A small network was shown many inputs. Here are its activations along a few directions, one row for each input.
In each table, some parts of the input vary, and every possible input appears once, in random order.
Descriptions start from the smaller parts, as in this example, which fits no table here: one of 5 places around a ring, together with either a single point or one of 11 places along a line or (one of 3 separate values, together with one of 6 places along a line).
Shared parts are said once, and a part with two or three values counts as separate values.
(in the rows, 128 means zero)

Other details of the inputs shift rows strongly along two fixed directions, in all tables alike. That doesn't count.

Table:
r1: [187 153 137 104 103 129 169 126 119 137 134 118 142  50]
r2: [ 98 139 129  95 132 120 133 112 142 101 127 185 174 155]
r3: [ 67 110 136  95 151 119 103 128 129  91 130 183 144 170]
r4: [117  90 120 197 142 126  94 134 115 138 109  91  88 190]
r5: [ 89 118 135  88 135 128 123 119 119 108 147 166 138 143]
r6: [124 124 102 202 142 130 107 129 142 143 109  86 120 178]
r7: [ 89  85 119 182 158 115  79 139 117 115 122 109 112 209]
r8: [121 144 127  93 128 113 139 129 124 104 140 168 170 121]
r9: [120 101  96 203 130 126 111 133 129 139 111  86 125 194]
r10: [165 134  97 194 111 143 119 141 135 134 103  45  98 128]
r11: [164 131 154 102 118 129 143 132 121 143 143 114 111  70]
r12: [116 151 131  92 125 122 142 121 145 117 133 165 163 132]
r13: [181 125  98 206 113 141 145 142 112 157 119  26  93 119]
r14: [106 117  95 200 143 118  95 135 132 139 110 115 126 200]
r15: [185 168 129 101 103 134 178 130 110 132 136 117 128  53]
r16: [175 162 130 107 108 138 164 129 135 145 127 118 133  44]
r17: [ 90 137 114  99 130 122 126 115 142 121 140 187 173 146]
r18: [162 144 152  95 123 145 156 121 115 127 138 107 105  68]
r19: [191 127 106 212 111 135 141 141 113 161 105  41  89 121]
r20: [ 86 118 140 102 145 127 106 124 140 118 130 175 135 139]
r21: [ 65 111 132 100 145 127 101 114 137 118 144 188 146 166]
r22: [112 147 122 106 133 124 139 121 132 103 130 155 159 143]
r23: [ 69 117 129  89 141 130  87 120 143  87 127 180 138 170]
r24: [ 89 127 144  98 147 132 112 111 140 118 137 174 135 143]
r25: [ 99 111 140  97 129 131 124 115 124 119 140 162 136 139]
r26: [176 159 133 102 102 131 169 138 134 143 126 112 133  54]
r27: [ 93 122 143  92 136 116 115 125 128 119 137 180 131 152]
r28: [117 144 126 101 131 115 128 123 137 122 138 176 171 118]
r29: [124 142 130  95 122 109 135 131 136 121 138 166 167 122]
r30: [102  81 125 187 150 118  83 135 123 126 117 106 111 197]
r31: [101 130 142  93 137 125 118 117 127 124 139 181 129 127]
r32: [ 93 117 143 101 146 118 104 120 133 119 142 178 142 137]
r33: [162 109 134 188 130 145 124 129 120 150 112  50  76 131]
r34: [106 127 139  91 136 122 126 123 113 108 138 167 126 133]
r35: [121 103 102 204 136 122 105 142 134 131  96  87 124 187]
r36: [ 99  85 124 182 148 127  89 137 130 126 105 104 104 190]
r37: [183 166 132 101 100 130 172 133 123 148 134 120 129  58]
r38: [157 132 146  99 110 142 153 127 122 151 145 108 107  72]
r39: [157 106 130 184 128 137 118 148 127 157 111  51  74 125]
r40: [178 158 128  99  96 137 176 128 128 152 142 109 134  56]
r41: [160 142 155  98 119 142 151 123 129 142 137 110 105  75]
r42: [179 161 130 102 105 136 174 136 121 127 128 108 132  48]
Each input here is: one of 2 separate values, together with either a single point or (one of 4 places along a line, together with one of 5 separate values).
- Changing only the choice among 2 separate values turns r32 into r28. The same change can be made to r30. Which row results? => r1
- Changing only the choice among 2 separate values turns r10 into r23. The same change can be made to r8. Which row results? => r7
- Which other rows does r25 become when the choice among 5 separate values takes its other values? List them by row number. => r4, r30, r33, r36
- Which other rows does r22 become when the choice among 2 separate values takes its other values? List them by row number. => r18

Table:
r43: [153 141 127 121 120 122 143 135 134 124 128 122 152  90]
r44: [ 93 114 134  87 131 123 119 123 116 116 151 176 138 130]
r45: [ 77 131 143  74 142 121 127 112 133  97 143 189 160 168]
r46: [179 131 137 131 104 134 156 137 129 142 116  87 117  72]
r47: [127 152 121 117 126 126 134 119 146 140 135 157 158 112]
r48: [171 147 143 129 117 142 148 129 137 167 132  91  97  73]
r49: [ 94 123 149  92 149  92 120 123 112 110 137 222 163 163]
r50: [103  71 118 210 155 125  72 142 128 131 107  77  98 199]
r51: [177 151 125 128 105 144 155 132 124 132 112  90 101  75]
r52: [113 127 142 101 135 136 121 114 137 140 139 160 124 105]
r53: [128 147 121 111 127 129 149 115 126 114 137 145 161 123]
r54: [129 157 115 110 127 127 135 127 133 104 124 150 149 114]
r55: [103 104 114 165 138 118 101 144 122 134 129 106 112 189]
r56: [ 73 115 144  79 145 128 117 103 126  94 147 195 153 157]
r57: [131 135 130 108 117 135 152 115 126 120 128 137 140 127]
r58: [107  90  92 211 130 120  95 147 122 141 109  84 110 216]
r59: [121 147 139  92 131 130 129 129 131 108 127 147 124 119]
r60: [104 101 103 207 138 127  90 132 148 153 103  99 113 206]
r61: [175 133 149 124 117 133 148 141 128 142 127  81 107  73]
r62: [161 134 102 165 115 125 140 142 115 148 132  83 124 114]
r63: [167 138 138 124 119 150 138 128 115 130 125  90  85  64]
- Describe the family of inputs behind these rows. => either a single point or (one of 4 places along a line, together with one of 5 separate values)
- Which other rows does r59 become when the place on the line of 4 takes its other values? List them by row number. => r51, r54, r63
- Which other rows does r52 become when the choice among 5 separate values takes its other values? List them by row number. => r44, r50, r56, r63
- Which other rows does r54 become when the choice among 5 separate values takes its other values? List them by row number. => r43, r47, r53, r62
